A small network was shown many inputs. Here are its activations along a few directions, one row for each input.
Each table varies a few parts of the input and shows all the possible inputs, shuffled.
Descriptions start from the smaller parts, as in this example, which fits no table here: one of 8 places around a ring, together with either a single point or one of 9 places along a line or (one of 3 separate values, together with one of 4 places along a line).
Shared parts are said once, and a part with two or three values counts as separate values.

Other details of the inputs shift rows strongly along three fixed directions, in all tables alike. That doesn't count.

Rows:
R1: [-21 -10  21 -17  -2 -12  -8  -2   7   5  -2  -3]
R2: [  8   2 -16  14  -4   5   4   4   1  -5   2  -8]
R3: [-22  -3  19 -19  -8  -6 -11  -1  -2   1  11 -12]
R4: [  3  -1 -11  19   5   4   6  -1   5   0  -8   0]
R5: [-22  -7  16 -22  -7 -11  -9   4  -1   1   8 -11]
R6: [  3   3 -10  18   1   6   8  -2   7  -1  -7  -1]
R7: [  3  -3 -13  18   5   5   6   0   6   0  -8   0]
R8: [ 11  -1 -12  16   0   6  -3   0   1  -5   2  -8]
R9: [ 12  -4 -15  13  -3   4   0   3   3  -5   1  -7]
R10: [ 7 -1 -8 19  4  6  4 -4  7  0 -8 -3]
R11: [  4   0 -12  18   0   3   7  -1   8  -2  -8   0]
R12: [ 6 -3 -7 18 -2  3 18 -9 -3 -4 -4 -1]
R13: [ 5  2 -9 18  2  5  7 -4  8 -2 -8 -2]
R14: [-21  -6  24 -16  -2 -10  -9  -5   6   4  -2  -4]
R15: [-19 -11  17 -20  -3 -10 -15   2  -1   1   8  -9]
R16: [ 15  -6 -10  14  -3   1   8  -6  -6 -12   3  -8]
R17: [ 11  -1 -13  15  -3   7  -2   0   3  -7   1  -7]
R18: [-22  -3  19 -19  -3  -9 -12   1  -4   1   9 -11]
R19: [-22  -5  17 -20  -9  -8 -10   2  -2   2  11 -10]
R20: [-18  -6  20 -20  -6  -9 -15  -1   1  -2   9 -11]
R21: [  7   3 -15  14  -3   7   3   2   1  -6   2  -8]
R22: [  3  -3 -13  16   2   7  10   0   5   3  -5  -1]
R23: [  9   0 -16  14  -4   5   1   3   2  -7   1  -7]
R24: [-21  -9  16 -22  -6 -11 -11   3   0  -1   8 -10]
R25: [ 3  2 -9 19  3  9  8 -3  4  2 -5 -3]
R26: [-23  -4  17 -19  -9  -6 -12  -1  -2   1  11 -10]
R27: [-25  -2  22 -16  -4  -7  -5  -5   3   7   1  -5]
R28: [  2   0 -11  19   5   5   8   0   4   2  -7  -1]
R29: [  8   2 -19  12   2  -6  13 -18   6   4   0  -3]
R30: [  9   1 -13  15   1   7   0   1   0  -6   1  -9]
R31: [-21  -4  19 -20  -6  -9 -13  -1   0  -2   8 -11]
R32: [ 6 -3 -9 20  5  4  4 -2  6  1 -7 -1]
R33: [  7  -2 -10  18   0   3   5  -2   9  -1  -8   0]
R34: [-25  -7  19 -18  -3 -12  -4   0   5   6  -2  -4]
R35: [  4   1 -11  18   1   6   6  -3   8  -3  -8   0]
R36: [  7  -6 -12  16   3   5   5  -1   8   0  -8  -1]
R37: [  4  -5 -13  16   4   5   7   0   7  -1  -8  -1]
R38: [ 3  3 -9 20  4  6  8 -2  5  0 -7 -2]
R39: [ 12  -1 -12  15   1   7  -2   0   1  -6   2  -9]
R40: [-18 -10  21 -21  -6 -14  -4  -7 -10  -8   9 -10]
R41: [ 11  -3 -10  15  -5   4  12  -5 -10 -10   6  -8]
R42: [  9   1 -13  16   1   6  -1   1   0  -6   1  -8]
R43: [ 4  4 -9 18  1  6  9 -2  7 -1 -7 -3]
R44: [  8  -2 -17  12   0   6   4   5   0  -4   2  -8]
R45: [ 44  32 -29 -31 -35   4 -32  -1 -80  44 -85  12]
R46: [ 11  -2 -14  14  -4   4  -1   2   3  -6   1  -7]
R47: [-22  -5  17 -20  -7  -9 -14  -1   0  -2   7 -10]
R48: [-21  -7  17 -19  -2 -10 -14   2  -3   0   9  -9]
R49: [  3   3 -10  19  -1   8   8  -3   6   1  -5  -1]
R50: [-18 -13  17 -22  -3 -10 -14   2   0   0   8 -10]
R51: [ 11  -2 -11  14  -3   2  13  -4  -9 -12   3  -8]
R52: [-22  -9  15 -21  -6  -7 -10   2  -4   4  10 -11]
R53: [ 23  24  32 -57  37 -12  12   8  18 -11  73  68]
R54: [  7   1 -15  16   1   6   2   4  -2  -3   3  -8]
R55: [-23 -11  21 -16   1 -11 -10  -2   5   6  -2  -2]
R56: [  2  -2 -13  18   4   5   9   1   5   1  -7  -1]
R57: [  2  -2 -12  18   2   7   8   0   4   3  -5   0]
R58: [-25  -5  22 -15   1 -10  -9  -4   3   4  -2  -3]
R59: [ 12  22   1 -65 -36 -13 -39  -5 -75  53 -96  13]
R60: [  7  -2 -16  15  -2   8   3   3  -2  -1   4  -7]
R61: [ 48  23   4 -18  39  14  20  27  19 -19  53  70]
R62: [-26  -3  22 -16   1  -9  -6  -4   2   6  -2  -6]
R63: [-22  -9  16 -20  -2 -10 -13   2  -2   0   8  -9]
R64: [-26  -5  20 -16  -5  -9  -5  -2   4   7   1  -3]
R65: [-23  -8  16 -20  -3 -10 -11   3  -4   2   8 -10]
R66: [ 4  1 -9 18  5  6  6 -3  6 -1 -8 -2]
R67: [  8   4 -13  14  -3   7   3   2   1  -6   2  -9]
R68: [  5  -2 -12  17   1   3   8   0   8  -1  -8  -1]
R69: [  4  -1 -12  17  -1   6  10   0   6   3  -6  -1]
R70: [ 7 -4 -7 18  1  0 16 -9 -1 -8 -7  0]
R71: [-27  -6  21 -15   0  -8  -6  -2   1   9   2  -2]
R72: [ 86  60  -7 -59   3  11 -14  14 -54  33 -54  95]
R73: [  8   3 -13  15   1   8   2   2  -1  -5   2 -10]
R74: [ 50  22  15 -11  41   9  32  13  20 -22  47  78]
R75: [  8  -1 -16  13  -5   7   4   4   0  -2   4  -8]
R76: [-24  -9  25 -18  -4 -15   3 -10  -6   0  -2  -4]
R77: [ 16  24  40 -48  34   2   5  23  14 -10  63  66]
R78: [  8   3 -13  15  -1  10   2   1  -2  -3   4  -9]
R79: [ 11  -3 -13  17   1   5  -2   2   0  -4   2  -7]
R80: [  3   1 -11  18   0   4  10   0   7   0  -7  -1]
R81: [ 3  2 -9 20  2  8  7 -3  4  3 -5 -2]
R82: [-22  -7  24 -15   1 -10 -11  -5   4   5  -2  -3]
Description of these inputs: one of 2 separate values, together with either a single point or (one of 4 places along a line, together with either a single point or one of 9 places around a ring).
- The inputs of R50 and R36 match in every part but the choice among 2 separate values. If R45 is changed in the same way as R50 into R36, which row does it become? => R71
- The inputs of R39 and R10 match in every part but the choice among 2 separate values. If R5 is changed in the same way as R39 into R10, which row does it become? => R34
- The inputs of R81 and R77 match in every part but the choice among 2 separate values. If R80 is changed in the same way as R81 into R77, which row does it become? => R2
- Which other rows does R4 become when the place on the ring of 9 takes its other values? List them by row number. => R7, R11, R13, R35, R37, R58, R66, R68
- Which other rows does R23 become when the place on the ring of 9 takes its other values? List them by row number. => R24, R30, R31, R42, R47, R48, R61, R63
- Which other rows does R6 become when the choice among 2 separate values takes its other values? List them by row number. => R21

Rows:
R83: [ 10   3 -12   2  -7   5  -8   5  -9  -4   7  -8]
R84: [ 7  2 -3  7 -1  1  2 -1 -3 -2 -7 -1]
R85: [ 7 -4 -4  6 -1  1  4 -1 -6 -3 -7  1]
R86: [ 6  0 -9  4 -2 -2  6 -4 -2  3 -4  0]
R87: [ 2  5 -7  8  0  3  3 -2 -3  5 -4  1]
R88: [ 4  3 -8  6 -2  1  1 -2  1  5 -5  1]
R89: [ 1  5 -7  7  0  7  3  2 -1  5 -7  0]
R90: [10 -2 -5  5  0  1 -1 -4 -1 -1 -7 -1]
R91: [ 6 -3 -7  6  1  4 -3  3  3  3 -9  1]
R92: [ 4  5 -5  6 -2  4  6 -5 -4  1 -5 -1]
R93: [ 8  3 -7  4 -2  0  2 -5  1  1 -5 -1]
R94: [-37 -24  14   6   1 -12   0  -9  20 -12  18 -29]
R95: [ 3  2 -6  5 -2  2  8 -4 -6  1 -5  0]
R96: [-32  -8  45 -50  -1 -20 -22   1  -1   7   8   8]
R97: [ 2  5 -6  8 -2  5  3 -1 -3  3 -5  1]
R98: [ 8  2 -6  5  1  0 -1 -4 -1 -2 -6 -1]
R99: [ 4  2 -9  5  0  3 -1  2  4  5 -7  0]
R100: [ 7 -1 -5  6 -2 -1  5  0 -5 -3 -7  0]
R101: [-40 -23  16   8  -4  -9   6  -8  18 -12  18 -29]
R102: [ 5  3 -3  6 -3  4  5 -3 -3 -1 -6 -1]
R103: [ 9 -5 -6  4 -1 -1  2 -3 -2 -2 -7  1]
R104: [ 4  5 -6  7  0  2  5 -5 -4  4 -4 -1]
R105: [ 5 -1 -3  9  0  4 -1  1 -3  0 -8  1]
R106: [ 11   1 -12   0  -7   2  -2   3 -12  -6   8  -9]
R107: [-33 -21  11   4  -7  -8  -7  -4  11 -15  31 -41]
R108: [ 2  3 -6  6 -2  7  2  4  0  3 -8  1]
R109: [ 1  5 -8  7  1  5  3  1 -1  7 -6  0]
R110: [ 3  2 -7  6  0  0  8 -4 -6  3 -4  0]
R111: [ 12  17  27 -51   0  -8 -16   4 -28  14 -15  35]
R112: [ 3  3 -4  7 -3  5  2  0 -1  1 -7  1]
R113: [ 27  11  21   4  56  17  34  30  55 -33  85  68]
R114: [-34  -4  46 -48  -2 -20 -20   3  -4   6   8   7]
R115: [ 5  1 -7  6  1  2 -3 -1  1  0 -7  1]
R116: [ 7  3 -7  5 -2  0  3 -5 -1  3 -4 -1]
R117: [-35 -21   8   5  -7  -4 -10   3  13 -11  28 -40]
R118: [  8  19  24 -51   0  -7 -18  12 -24  18 -18  35]
R119: [ 5  3 -8  6 -2  1 -1 -2  2  3 -6  1]
R120: [ 7  0 -9  4 -2 -2  4 -4 -1  0 -5  0]
R121: [ 4  1 -9  5  3  3 -3  3  3  2 -8  0]
R122: [  3   3 -10   5   0   3   1   2   3   7  -6   0]
- Describe the family of inputs behind these rows. => one of 4 places along a line, together with either a single point or one of 9 places around a ring
- The inputs of R117 and R107 match in every part but the place on the line of 4. If R118 is changed in the same way as R117 into R107, which row does it become? => R84
- List by row number the other rows that have the place on the line of 4 in common with R86. => R85, R94, R95, R100, R101, R103, R106, R110, R120

Rows:
R123: [ 27  14 -30  39   7  27   3  10   4  -3  -8   4]
R124: [ 40   1 -23  36   8  17  11  -1  -1 -13  -8   3]
R125: [-10 -14  13   3  -9  -9  -6  -5   1  -9  -7 -16]
R126: [ 30  10 -33  35   4  16  21   1 -13  -7   5   2]
R127: [ 33  11 -39  31   4  13  16  -5  -5  -1   7   2]
R128: [-14  -2   1  -3  -7  -5  -2 -13  -4   5   8 -24]
R129: [-10 -18   4  -2 -10 -11  -7  -9   8  -5  -6 -14]
R130: [ 59  38  -4 -10  21   6  27  -8 -17  23 -53  84]
R131: [-12 -21   9   0  -4  -9   0  -1  -5 -10  -8 -16]
R132: [-20  -8  -1  -1  -9  -1 -12   3  13   8  -4 -15]
R133: [ -8 -15   7  -1  -1  -9 -10 -12   4  -3  -4 -19]
R134: [ 31  18 -30  35   2  20  15  -3  -8  -9   4   1]
R135: [-22 -10  -3  -3  -3  -4  -7   7   7   7  -4 -17]
R136: [-11 -12  12   4  -3  -5 -11  -8  -2 -10  -6 -17]
R137: [ -8 -14   6  -1  -8 -14  -8  -9   8  -4  -5 -16]
R138: [-11 -19  11   4  -2  -7  -8  -7  -5  -6  -4 -16]
R139: [ 31  11 -36  34   9  23   4   7  10   5  -7   2]
R140: [ 14  23  14 -53  -8  -7  -4   7 -45  16 -15  31]
R141: [-11 -21   2  -4  -3 -14  -2  -5   2  -6  -6 -16]
R142: [ 29   6 -41  32   4  19  11  12  11   2  -8   6]
R143: [-34   0  14   9   0 -11  28 -28   8  18 -19  -1]
R144: [ -4  13  38 -15  34   3  27  15  40 -33  87  41]
R145: [-22 -11   3   1  -7   3  -6   9   3   3  -6 -15]
R146: [-20  -1   1   0  -6  -1 -14   3  13   4  -6 -18]
R147: [ -9 -19   4   0  -1 -12 -11 -11   1  -2  -3 -16]
R148: [ -6   7  38 -10  38   7  15  29  52 -24  77  43]
R149: [-16  -1   7   1 -15  -5   2  -6  -7  -2   6 -21]
R150: [ 32   9 -42  28   2  11  25   0  -5  -5   2   1]
R151: [ -2  29  29 -41  10  -5   3  -3 -13  42 -48  60]
R152: [-19  -8   3  -3 -13  -4   7  -4 -10  -2   5 -19]
R153: [ 37  -4 -29  33   3  14  18   3  -1 -16 -11   7]
R154: [-23 -10   4   5  -1   2 -11   8  -2   5  -3 -16]
R155: [ 23  10  14 -51   3 -15 -20   2 -31  15 -21  37]
R156: [-12 -11  13   2  -8  -7  -7  -6   2 -13  -9 -17]
R157: [-15  -1   0  -3 -14 -10  -1 -10   0   3   7 -21]
R158: [-20  -9  -1   1  -1  -2 -15   2   6  11  -1 -17]
R159: [ 17  28  20 -51  -7  -2 -13   1 -43  19 -13  28]
R160: [ 37  -3 -28  37   9  13  14   3  -5 -14  -8   6]
R161: [-21  -9   6   5  -2   4 -13   6   0   7  -2 -16]
R162: [-21 -10  -3   1   0  -4 -13   5   5  10  -1 -16]
R163: [-17   1   0  -4 -12  -8  -2 -11   0  -1   5 -21]
R164: [-11 -18  11   1 -11  -6  -4  -5   1 -10  -7 -13]
R165: [ 31  13 -37  35   2  18   5  10  13   3  -8   4]
R166: [ -4   5  36 -13  39   3  26  14  33 -27  91  41]
R167: [-22  -8   6   2 -11   5  -9   7   6   3  -5 -14]
R168: [-23 -11   4   1  -4   1  -4  11   0   3  -6 -16]
R169: [ 16  24   8 -54  -4 -11 -13   1 -40  23 -10  32]
R170: [ 24  18  17 -51   1 -11 -26  -2 -27  12 -22  35]
R171: [ 33   9 -42  28  -1  13  24  -1  -1  -4   3   3]
R172: [-17   1  -1  -2  -7  -6  -7 -14  -3   1   8 -22]
R173: [-22  -1   8   4  -7   4 -11   7   7   0  -7 -17]
R174: [-18  -5   5  -1 -17  -2   4  -6  -7  -2   5 -18]
R175: [-10 -11   6  -1  -6 -12 -10 -10   8  -9  -8 -17]
R176: [ 12  28  12 -49   1  -1 -31  10 -22  25 -21  34]
R177: [-11 -21   2  -4  -6 -13  -4  -7   5  -5  -6 -14]
R178: [-16  -5  -2  -5 -16  -7   1 -10   0   2   6 -18]
R179: [ -6   5  40 -11  44  12  14  27  49 -22  79  42]
- The inputs of R137 and R157 match in every part but one. If R156 is changed in the same way as R137 into R157, which row does it become? => R144
- Describe the family of inputs behind these rows. => one of 3 separate values, together with either a single point or (one of 2 separate values, together with one of 9 places around a ring)
- Which other rows does R155 become when the choice among 3 separate values takes its other values? List them by row number. => R162, R169
- Which other rows does R159 become when the choice among 2 separate values takes its other values? List them by row number. => R128
